Each row has a name. Each piece below is followed by the name of the row it came from, unless a question asks for something else. Each question is about the rows just above it. Places in a row count from 0.

Columns, left to right: W P E S
[ 97 164 133  91] -> C
[141 112  94  94] -> H
[102 112 114 163] -> N
[ 83  98 121  91] -> F
[161 162 163 158] -> D
Which row holds [ 83  98 121  91]? -> F
Which column holds this, read top down? [112 112] -> P
q: [161 162 163 158] -> D
Which column holds this, read top down? [ 97 141] -> W
The one value in N and D: -> [163]
The one value in F and C: -> [91]

Columns, left to right: bivit Mada Kili naki vome
[ 77 166 157 152 159] = J
[167 157 166 166 164] = K
[ 77 118 145 152 164] = V
Row and place of [159] in the named rows: -> J, 4
q: [157 166] -> K
q: [ 77 118 145 152 164] -> V

Columns, left to right: sagut tas mabe Demov teso gane
[ 96 157  75 139 120 135]  Molu
[ 92 182 125 167 145 134]  zod
[156 150 113 173 174 159]  mapi
[159  85 129 125 174 113]  fudot
[159  85 129 125 174 110]  nosa
[180 150 151 120 139 110]  Simo
[167 173 125 125] is in which column, read top down? -> Demov
Which row holds [120 139]? -> Simo
Which row holds [ 92 182 125 167 145]? -> zod
Row and place of [134] in the named rows: -> zod, 5

Columns, left to right: bami monor dar guku Zar Sibip Bire zotas Nabeg
[112 165 118 116 121 143 141 138 139] -> mub
[106 129 128  88 123 137 135 137 139] -> dol
[140 150 139 158 143 127 138 149 135] -> Guf
[118 164 130 144 135 141 111 145 127] -> Gik
[137 142 103 142 136 149 124 137 156] -> nit
[127 115 133 122 149 144  98 153 131] -> gos
[112 130 120 156 108 123 118 100 138] -> meso
[141 116 150 105 149 127 120 153 116] -> sul
Where in the named rows is [164]? -> Gik, 1
Which column holds this, read top down? [106 140] -> bami
Which column holds [112 106 140 118 137 127 112] top down? -> bami
[143 137 127 141 149] is in which column, read top down? -> Sibip
[115] is at row and place -> gos, 1
Which row holds [127 115 133 122 149 144  98 153 131]? -> gos
[140] is at row and place -> Guf, 0

Columns, left to right: zire Feko toza tupen bulom Pipon zevaz zera
[128 127 129 126 126 128 129 129] -> Vel
[126 127 129 131 128 125 128 130] -> rakav
[129 128 126 127 127 126 129 131] -> Sepu
[167  89 141 114 126 130 127 116] -> kamuv
[127 125 126 125 130 128 127 129] -> Tulu
The row with [126 127 129 131 128 125 128 130] is -> rakav
q: [129 128 126 127 127 126 129 131] -> Sepu
Where do [128 127 129 126 126 128 129 129] appear? -> Vel

Columns, left to right: Pasa Vokof mevuf Pudut riter
[129 106 127 134  84]  Kitu
[123 128 120 113 109]  Satir
[126 129 130 113  99]  vuked
[126 130 113 129 114]  tole
[126 130 113 129 114] is in which row? -> tole
q: [129 106 127 134  84] -> Kitu
q: [126 129 130 113  99] -> vuked
The row with [126 129 130 113] is -> vuked
Which value is in both tole and Satir? -> [113]
q: [123 128 120 113 109] -> Satir
q: [127 134] -> Kitu

Columns, left to right: Dav baf Bamef pupos tun
[109 166 110 155 108] = mopa
[128 108 129 122 160] = nuv
[171 154 124 125  76] = tusa
[122 125] is in which column, read top down? -> pupos
q: [109 166 110 155 108] -> mopa
Where do [108 129] appear? -> nuv
Where do [128 108 129 122 160] appear? -> nuv
Row and place of [128] in the named rows: -> nuv, 0

Columns, left to right: lib pip tuzo fole Sez
[127 127 128 127 127] -> lilub
[126 127 130 143 126] -> tuse
[128 129 124 118 131] -> kebor
[128 125 133 120 128] -> vinik
[133 128 142 128 141] -> miti
[ 83 142 128 163 117] -> febut
[127 126 117 124 114] -> kor
[134 129 151 132 150] -> kal
[111 131 131 141 126] -> meda
[126 125 133 128 139] -> rosid
[157 116 131 127 138] -> zole
[126 127 132 147 125] -> zon
[147] is at row and place -> zon, 3
[138 125] is in which column, read top down? -> Sez
Shared by lilub and vinik: -> [128]
[134 111 126 157] is in which column, read top down? -> lib
q: [128 125 133 120 128] -> vinik

Columns, left to right: nafu Dage ripi pezuz kaso pom sif budem lam rofur
[113 130 125 118 121 144 126 119 142 161]  falur
[136 125 158 151 139 115 112 119 142 100]  tidef
[113 130 125 118 121 144 126 119  82 100]  zabiv
[113 130 125 118 126 121 119 144 162 152]  mesul
[136 130 158 151 127 126 119 144 142 100]  daga
q: [121 119 144] -> mesul
q: [113 130 125 118 121 144 126 119 142 161] -> falur

Columns, left to right: gomil tusog Lun nufo Lat gugo
[129 120 161 131 153  83] = Nabol
[129 128 138 126 135 109] = Rofe
[129 134 110 126 116 155] = Tigi
[134 127 131 132 131 126] = kuzep
[130 135 111 126 116 153] = fite
[125 123 128 127 129 125] = Fub
[128 135 113 127 116 155] = dibom
[129 123 139 132 135 113] = teno
[127 124 134 125 128 125] = pup
Which column holds [129 129 129 134] top down? -> gomil
q: [124 134 125 128 125] -> pup

Columns, left to right: ruduz Lutu kezev Fuf
[127  82  82 161]  gubav
[103 147 100 155]  Kilil
[126  82  82 127]  diz
Which column holds [ 82 147] top down? -> Lutu
The row with [126  82  82 127] is -> diz
Where do [103 147] appear? -> Kilil
Where do [127  82  82 161] appear? -> gubav

Columns, left to right: safos tevub fadi saral
[154 148 154 138]  kizi
[148 148 148 171]  Rekud
[ 86 121  86 108]  bil
[154 148 147 154]  Daf
q: [148 148 148 171] -> Rekud
q: [154 148 154 138] -> kizi
The row with [154 148 147 154] is -> Daf
Where do [147 154] appear? -> Daf

Columns, left to right: Der lagog teki Tuten
[101 122 158 155] = biv
[171 123 100 103] = Fepo
[130 159 156 152] = zem
[159 130 120 123] = fas
q: [171 123 100 103] -> Fepo
Which column holds this, read top down? [123 159 130] -> lagog
The row with [159 130] is -> fas
q: [130 159 156 152] -> zem
Where in the named rows is [155]? -> biv, 3
Row and place of [156] in the named rows: -> zem, 2
Row and place of [103] in the named rows: -> Fepo, 3

Columns, left to right: voto Deza Pilo tika pag Kud tufo
[134 166 165 157 123 152 121] : Feti
[123 134 166 157 165 133 130] : kove
[132 147 136 166 100 108 135] : tagi
[175 163 149 154 129 144 130] : Desam
[123 134 166 157 165 118 123] : dumi
[140 143 153 157 165 144 150] : kufib
[173 159 140 154 142 111 130] : musup
Which column holds [143 159] top down? -> Deza
Which row holds [123 134 166 157 165 133 130]? -> kove
Which column holds [123 150 130] top down? -> tufo
Which column holds [123 165 100 129 165 165] top down? -> pag
Which row holds [123 134 166 157 165 118 123]? -> dumi
Which column holds this, read top down? [135 130 123] -> tufo
Which value is in both kufib and musup? -> [140]

Columns, left to right: fim fak Tor Goto Vave
[153 105 113 121 107] : ralo
[163 128  99 139  96] : kiso
[133 115 134 107 130] : Pekas
[151 149 144 160  97] : paman
[147 148 113 161  97] : pas
[126 116 144  88 159] : Tugo
[151 149 144 134 147] : Dida
[105 128] is in which column, read top down? -> fak
Which column holds [130  97  97] top down? -> Vave
Which column holds this, read top down? [139 107 160 161] -> Goto

Columns, left to right: doma Zuz ligit ror
[136 125 122 135] : vem
[100 135 132 160] : Gad
[100 129 132 137] : pomal
Which column holds [160 137] top down? -> ror
[100 100] is in which column, read top down? -> doma
Which column holds [122 132] top down? -> ligit
Which value is in both vem and Gad? -> [135]
Row and place of [136] in the named rows: -> vem, 0

Columns, left to right: vod vado zal Fedi mukeg
[155 145 113 112 111] : Bigun
[145  99  88 101 159] : monav
[133 155  77 111 158] : Lir
[167  96  93 160 101] : famor
The row with [155 145] is -> Bigun
Where in the named rows is [77]? -> Lir, 2
Shared by Bigun and monav: -> [145]
q: [145  99  88 101 159] -> monav
[ 99 155  96] is in which column, read top down? -> vado

